A small network was shown many inputs. Here are its activations along a few directions, one row for each input.
Each table varies a few parts of the input and shows all the possible inputs, shuffled.
A made-up example of a description, with smaller parts first: values(3) and (point or line(11) or (line(4) and ring(5))).
Shared parts are said once, and a part with two or three values counts as separate values.

Other details of the inputs shift rows strongly along three fixed directions, in all tables alike. That doesn't count.

A family of inputs:
r1: [-61  29 -30  17  -5 -46  61  -4  -4 -18 -27   6]
r2: [-68  28 -60  -6   4  26  -3  -9 -32 -54 -50 -27]
r3: [-45  -2 -30  -4 -12  27 -17  -8 -28 -34 -31 -28]
r4: [ 23 -18  -3   1   5  24 -29   4  -2  -6   6   0]
r5: [-20   4  12 -24  43 -32   6 -22 -13  18  15 -32]
r6: [-22   0  34 -32  44 -27  -1 -30  -4  33  17 -27]
r7: [-86  24 -41  11 -25 -66  76 -18 -28 -39 -28 -15]
r8: [ 12   2   5  -3 -11  29 -35   0   6  -4   1  -1]
r9: [  1  -6  -7   8 -19 -45  48  17   7  20  13   8]
r10: [  4 -23  -8 -14   4  39 -22   6  -2  10  -7  -8]
r11: [ 28 -13  13   6 -20 -46  43  27  22  30  30  21]
r12: [  3   2  -1  -5   2  45 -32   8   7  -3  -8  12]
r13: [-14  25  42  -7  38 -24 -17 -17   1  29  26 -15]
r14: [  0 -16 -30 -20  -4  30 -12  13 -10 -15 -15  -9]
r15: [ 14   8  59 -12  27 -23  -9 -23 -16  30  13 -23]
r16: [ 16   0   2   5 -12  26 -35   3   6   3   1   3]
r17: [ 35   5   9  21 -11 -42  33  11  31   4  25  28]
r18: [  5 -18   1  -4  -4  34 -25  -3   0  -5  -3   4]
r19: [  9  -2  -9  -7   0  28  -9  -5 -28 -21 -29 -16]
r20: [ 36  -3 -22  31 -57  12  25  54  27 -10   4  51]
r21: [ -5  12  43 -11  35 -16 -19 -34  12  22  19 -11]
r22: [  0  10  43  -3  37 -21 -18 -32  13  30  21 -10]
r23: [ 14 -23  -2   5  -5  40 -29   3   1  -1  -4   6]
r24: [  8   7  -7  -8   7  31 -28  10   1 -12   0   8]
r25: [ 35  -5  29  22 -13 -39  54   6  10  20   6  22]
r26: [ 53 -12 -33  38 -48   5  24  41  30 -16   2  47]
r27: [ 22 -17  -7  -5  -2  32 -30   4  -3 -13   3   5]
Description of these inputs: values(3) and (point or (values(2) and line(4))).
Changing only the values(3) part turns r2 into r13. The same change can be made to r5. Which row results? -> r9
Which other rows does r10 become when the line(4) part takes its other values? List them by row number. -> r1, r22, r23
Which other rows does r27 become when the values(2) part takes its other values? List them by row number. -> r4

A family of inputs:
r28: [ -6 -12   0  -9  -2  41 -33   1  -4   8 -13  -7]
r29: [ 17  -8  -1 -15   5  37 -25  -2 -15  -3 -14 -13]
r30: [-59   5 -25 -32  27   8 -17 -14 -16  -4  -6 -31]
r31: [ 45 -21  48  -2   0   3 -27  12  25  42  33  14]
r32: [-45  17 -25   3  -8 -48  65  -9 -28 -27 -25 -17]
r33: [ -3  13 -17  30 -20 -20  34   9  13 -19 -11  26]
r34: [  3   3 -18 -10  18  32 -43   7  10 -13   9   3]
r35: [-60  23  18 -19  27 -28   9 -29 -22  11  -4 -32]
r36: [ 37 -31 -17  19 -52  25   7  35  19   6  -1  41]
r37: [  3  11 -36  26 -38  25   6  26   2 -36 -24  26]
r38: [ 10  21  21   2  18   7 -24 -11   8   6   8   4]
r39: [ 15 -15 -19  16 -22 -10  40  15  -1 -11 -14  11]
r40: [ 17 -22  -2 -11   0  35 -26  -6 -18  -6  -9 -15]
r41: [ 32 -18  17 -13   5  21 -30  -3  -8   8   5 -14]
r42: [ 14   8  71  -8  38 -44   4 -16  23  62  46  -3]
r43: [-38  -1 -26 -34  33   4 -11 -17 -27 -16 -10 -40]
r44: [  6   4 -17  27 -28 -10  24   8  13 -21  -5  27]
r45: [ 11  21  28  31  -1 -79  48  -4  25  14  34  21]
What is each input in this table made of? -> values(3) and (point or ring(5))
Changing only the values(3) part turns r29 into r42. The same change can be made to r43. Which row results? -> r30
Which other rows does r39 become when the values(3) part takes its other values? List them by row number. -> r28, r33
Which other rows does r32 become when the values(3) part takes its other values? List them by row number. -> r35, r37
